Each row below holds a small network's activations on one record, seen along a few directions.
Here are examples, each followed by its value of one field, H.
Other fields move the rows too, some of them a lot.
Random noise pushes rows far along 19 fixed directions. That doesn't count. These rows show it; they differ only by the noise:
[ 150 -136  625  235 -403  137   16  -26   73 -200 -291 -255 -343   90
  232 -184 -160 -241 -144  -91    2   53 -311  -86  -61  116   71   -4
 -222  -89 -308  250 -145  147  228  493 -493  148  398 -216  408  498
  108]
[  95   31   -8   -7  121 -127   17 -354  152 -235 -458  465    8  240
 -344 -162 -216  141 -444   -6  296   82  105  -30  -70 -181  -95  -95
  113   86  405  242  169 -356 -302 -362 -416 -275 -161  361 -172 -165
 -171]
[  38 -210  157  126   11  -34 -479  -98  602 -179   73   72  222  -45
  424  153  600  -75  520  285 -336   29  -76  166    2  130 -368  -19
  421  146  270   77   30 -178   83  -62  211 -118  181  263  -18 -543
  -98]
[ -48  -30 -155  294 -186 -574 -360  232  298  108  153  360   80  326
  203   86  384 -232  641 -309  -17   85   28   49  237  262 -121 -209
 -137  188  228 -141 -374 -298 -318  -86 -423  363   -4  -14  334  240
  403]
[ 179  145  435  375   19  -44   39 -111   47 -147  -36  -48   39   24
 -242  -26 -128 -153   68   -8  -90 -157   34  240  -79   -2  189  366
 -302   24 -289 -297   62  211 -310 -164   64   -4  124 -327   19  310
  224]
[-348  -20  163 -170  101  194 -216  -92  478  239 -273  101 -264 -307
  184  -53 -212 -250  453   60  223  175  -55 -396 -118  140 -646 -189
  -44  -47  -89  208  -49  217  135  620 -156  346  162   -8  268 -161
 -244]
[  81  105  -12 -245  -63 -228  -91  357 -516 -160  126  -26   87 -248
  -30  129  408  -32 -403  418  289 -317 -413 -387  309 -132  285 -107
   -1  289 -503 -389  176 -226  190  154  676 -122 -225 -185 -721   68
   -5]
[ 761  318  215  455   41  -14  -15 -197  362  -16 -391 -373   71  590
 -158  128 -236  -74  333  461  459  108   34  319 -113  -34  686  -30
 -378 -360 -596 -167  457  360  176 -388  658  -38   79 -122  668  480
  264]
[ 473   -1  306   89   -7 -234 -321 -200  592  -48 -560 -224  282  646
  -22  -84  588  -76   74  174  579   -2 -360 -358  386  293  -43 -815
  218  -43  211  350  149 -459  179   49  123  130 -229  248  437  106
  -52]
[ 606   77  604  -51  694   24  222   -1 -297   38   29 -392  -38  149
  -75 -200 -624 -147  316  -59   24  281  -94  -23 -480   26  140  185
 -107   73 -345   40  499  -88   63 -370  546 -161 -305  124  523  311
  264]
[ 224 -187  403  -69 -196  125 -260  -23   65 -128 -289 -275  108 -459
  156 -127  166 -132 -187 -160  236  -12  141  -44   -5  -93  -67   13
  154 -530 -134  101  191  249  240   40  292 -173   90 -237 -349 -469
 -239]
[  15   86  281 -224  337 -473  -56 -172  315 -169  -99  -10 -244  111
 -201 -261 -107  108   42  -46  297  -58 -114 -103   25  232 -209 -458
  103  281  145   54  -50 -109  -63 -205    4  -17  155   96  -60  304
 -139]
[  88 -288  286 -217   64   65 -155 -176  -28   70 -218  164  -78  293
 -185 -198  109 -456 -129  322  279   69   84 -271 -433 -198  402  535
  440  -95  -67 -240   34  179  103 -336 -192 -227   36 -181   -9  -92
 -198]
[ -32  139   43  481  178  -75  338 -259 -184  -95  112  -93  242   90
 -142  210   38  -38  250 -267  209  427  365  262 -243  191  336 -488
  151  -48  503  626    9   71 -403   74  252  171  241  224  340  130
  -45]
[ 274 -124  145   43  -86  294  263   29 -243 -282  -90  -88  389  -62
   87  105  167 -151 -333  226 -193   -8 -110  -80 -122 -382  -48   53
  154  152  -11  120  -63 -147  168 -102  102 -344 -329  239  -54 -342
 -317]
[ -89  -32   -7 -185 -118 -103 -156  -45  335  232 -311  -10  137  251
 -120  -65  229    2 -118 -216  256  -47 -122  -27   90 -144  116  -87
   12 -313   81  139  219  -29  343   54   -6 -119   16  -44   93 -172
  -31]
[-228   23  310 -137  245 -250 -266   56  461   72  224 -229 -139  192
   40 -207  -54  287  190 -329   37  203    8  574 -102  107 -198 -274
  225  -48  323  563  -67  383   64 -133  424   29  334  322   -4   -6
  -39]
[-160   18 -191 -611  389 -475   61  144 -385   42  141  429 -430 -401
  397  -45 -304  -60  450 -194  259  347  -57 -306 -615 -141    6  210
  -72   57 -183   10  781 -243  410  243  422 -227  195  249   26 -118
   79]
[-259 -197 -186 -279  150  270  179   63 -160  361   19 -305 -111  117
  -92   92 -219  -13 -283   94   92  159 -203 -263  -51   33  297 -400
  183   39  -10  386 -231 -135  317  174 -138  159 -238   32  173   60
  -56]
[ 278  -96  262  152  166 -164 -100 -195   61 -460  -41   83  -34  -84
 -139   58  -10   54 -338  396 -112 -329 -160  103  -41   17  205  220
  -50  326 -244 -236   92 -401 -388 -506   34  -92 -304  -15 -506   28
  194]
[-146  221 -217  288  108  247  231 -487  283 -146 -106   79   94  332
 -298  293   41  382 -170  563 -367  -62 -227  290   84   13  321 -129
  140  343  271  100  326 -266   99   80   44 -417  444  204   76   18
  -39]

[  84  236 -480  103  100  231   18  223 -363  229  212  173   17    4
  103  271 -202   47  389  386 -281  187  -71 -226  265   79  -49  -25
  -60  298 -152 -418  158 -309  134  163   90 -131   27   10  204   68
  212] -> h5
[ 410  171 -535  221  -29  532  220  -51 -295  182 -337  248 -213  132
  266  102 -590  -56  276  499   39  391  124 -430  -37   66  -79  -21
 -329  -41 -211 -171  250 -163   59  373 -284  112 -295  144  707  146
  148] -> h7
[ 157 -123  151 -103  463  164 -255 -250  501  163 -362   32   92  -52
 -237 -214 -390   24    5  -37   37    5  149  -53  -24   69 -503    8
   36  -84  173   88   59 -189 -349 -450 -138   67 -657  130  -59 -441
   22] -> h3
[ 181   84 -181  -80   80  -52  184  238 -196  123  -25 -149  301 -166
  -46  143 -264   60  -38 -380   90   73   47  -21  130 -233 -116 -366
 -289 -162 -114  105   19 -265  127 -226  120  -86 -446   60   59 -191
  -15] -> h9
[-163 -279  271   95 -203   94  688 -164  -62 -215  107 -372  -69 -173
  337   41  246 -386   60 -222 -391 -275 -234 -169 -503  141  164  223
 -367   97 -191  217 -293  111   68  615 -365  510 -136 -135  634  419
   85] -> h8
[ -36 -126  316   38  123 -101 -101 -335  261 -305 -218   25 -195  -94
 -235  -81 -231  172 -351 -134   63  -87 -112  -91  130  229 -240 -336
  160  193  245  360 -129 -478 -287 -197 -634   56   88  157 -196   98
  -78] -> h5
[  36  -31  107   50 -140 -120  227  106 -145  -29  145  -25  -10  -52
  477   77  327 -219  495 -193 -332  -47 -315 -248 -103  129  -93   66
 -274  135 -154 -106  193 -293  338  626  -95   86  166  -66  576  242
  188] -> h10
[  16  -15 -546 -185   -6 -201  600  -35 -146  151  140  337  366  -30
  201  -31  481 -457  750 -238 -415 -164  366 -453 -241  -50 -283  242
 -144  110  290 -869 -200  -70  139    9 -393 -166 -201 -254  629 -131
 -228] -> h9
[-309  299   23  309 -224   52 -192  204  468  283  -59 -234  374   52
 -419  484  -44   45  -82 -161  479 -153  -27  468  291 -365  143 -287
 -492 -389 -479  352 -212  405 -103  -72  374  439 -129  -90  -94  -12
    0] -> h10
[ -76  -20  877    4   33 -182 -241 -156  632 -171 -294   14 -145  148
  -79 -241 -121 -228  166 -226   16  -88 -458   49 -194  -34 -350  338
 -143  147 -183  247  189   24   77  134 -259   11  410   86  300  267
   92] -> h3
[  79  -89   -8  -63   85   98  112  272 -292  -67  260  -22   44  241
  232  -43   70   77 -128  126 -242  124 -207  -33   10  -29 -214 -208
  167  406  166  253 -291 -250    5   12   -2   23 -403  450   82   30
  -17] -> h1
[ 125  145   99   -4  159  -36 -213  -53   36  -80  -62  -89   34   58
 -286  171 -137  148  -53  232  106   85 -265 -157  336   62   32 -334
  343  274  -10   40  201 -435  203 -261   23 -352  382  148 -100   94
  -74] -> h7
[-252 -209  204 -387  155    0   47 -179   57  -38 -185  253 -177 -231
 -140  -67 -137 -101 -356  -34  -62 -315 -283 -319 -282 -225  -89  457
 -110  112 -239 -112  252 -407   82    6 -431 -121 -229  -73 -279 -198
  -37] -> h1
[   0  164 -249  226 -151  484 -272  156  -68  380  -53  -74  -97  167
   95  -14 -278  223   67  171  -99  336   24  184  283  147   64   68
    2 -227   20  122  227  276  100  378  195   30  202   10  173   15
  329] -> h6
[-144  -45 -447 -233  508   94 -360 -137  303  474  115   30 -205  214
 -314 -231 -365  265  207  297  111  305  545  124  153  353 -150 -420
  616   -6  567 -152 -413  310 -235 -599   -2  -26   16  -19 -202 -217
 -220] -> h2
[ -10   90  415  -73 -349  170 -267  379 -445   32   25 -191  -84   49
  158 -294  362   62 -448  -62  172  -28 -375  -60  273  -11  109  260
   67 -169 -173  175  326  343  239  749  556   12  175  -79 -336  178
  178] -> h8
[ 528   15 -517  132 -241  -46   25  210  110  113 -125 -166  230  294
  206   42  314 -260  329  440  180 -126  149 -348  359  189   -2 -376
 -199   11 -199 -580 -537  122  -11 -201   29  374 -661 -172  436  232
   59] -> h6
[ -52  274  118  341 -161  574  359 -223  217  148 -328 -358  275  166
  -89  -34  129  231 -259  -99 -247 -264 -304  107  248  100 -140  -28
 -547 -242   16  357  318  153  -35  901  204  306 -310  -26  401   90
  187] -> h4
[-276   21   74 -287  202 -148  105  368  -55  160  319 -149  233 -168
  -52  109 -187 -207  292 -361  133  296   49   40 -193 -332 -338 -224
  185  158   51  355 -411  296  189 -211  263   -7   55  288  117 -129
 -393] -> h4
[  35  353   19   35  357   74 -196  159 -245  257   38  117  -62 -297
  125   -8 -319  116  461  -68  194  283   11  -69   19  143 -272   51
 -286 -117 -191   29  742    6 -131  486  780  119  -61   57  -17  -92
  329] -> h2

Here are new rows. What is H for each?
[ 236   15 -159  553 -188  -82 -407   66  375   14  -97  -55 -131 -145
   17  236 -536   61  326 -143  -19  152  247  286  416  308  -72 -338
 -335 -134 -166  -40 -371 -150 -384 -431 -531  343   60 -180  159  234
  463] -> h8
[-309 -136  -66 -237 -322 -214 -232   23 -180   69  -43  288 -245  188
  -70    6  339  -34 -383   97  199  -89 -239 -118   -4 -162  644  312
  208 -115 -114 -192  271 -108  371  168 -197 -296  551 -322 -382   34
   48] -> h9
[ 100   92 -199  149 -150  -52  213  220 -146 -141   41  132  342 -376
  220  299  -76   50  124 -396 -393  -19 -124   -4  202 -238 -412 -129
 -406  136  -46   51   73 -540  103   97 -175 -149 -219  197  133 -230
   90] -> h5
[-268   -6  557 -111   38 -488 -482  134  251 -116  127  275 -308   57
  211 -345  165  107   77 -484  161  -16 -197  289 -133   97 -341  276
 -101   -8   89  356  254   78 -281  244  175  249  185  203 -313   52
  266] -> h9
[ -96  105  -53  321 -401  152  -60   47   76  -37  -85  426  401  -21
  -58  211  218 -242  152 -118  -70   31  276  181   -9 -434 -198  425
  -63 -180   68 -136 -105  223 -156  -51 -276 -149  200    6   26 -340
 -226] -> h5
[ -18 -227 -175   67 -148   67  121 -239  520 -235 -104 -435  181 -432
  135  444  189   19  -74  221  -90 -323  -29  148  -35  -39  192 -289
 -124 -176 -272  162 -189  -26  213 -169  121  177 -158  -76  -73 -299
 -159] -> h8
[  75   13   73  260  301  149 -558   86 -101  137   53  222  275 -137
 -226  376 -146 -144  248  267  205  374  105 -131  207    2  -95 -152
  458  177   34   94  109 -487 -326 -408  119  -86  -28  181 -302 -404
   29] -> h1
[-394   92   43    4  174   68 -253   35  387  377  -71  150  347   11
 -413   93   90  -18   53 -162 -152 -192 -198 -105  428  -32 -474 -102
  -34  190  146  -82 -141 -294 -198   41 -210   64 -215 -143 -181 -297
   18] -> h2
[  17   -8 -321   81 -447 -146  282 -527  207 -410 -684  577 -204 -115
   13 -190   78  -20 -405   49  338 -184  317 -271  -62  -45  -80 -112
 -289 -214  259 -145  -14   11 -209  288 -738  -21   81 -150 -118  -84
 -345] -> h2
[-255   24 -377 -246  -15  251 -100  356 -213  233  279  119 -122  302
 -100   82 -221   48 -151  536 -102  266 -115  -41  142 -249  -19  -97
  454  432   53  -66 -535  200  270 -179 -115 -248  163  223 -116   29
 -301] -> h4
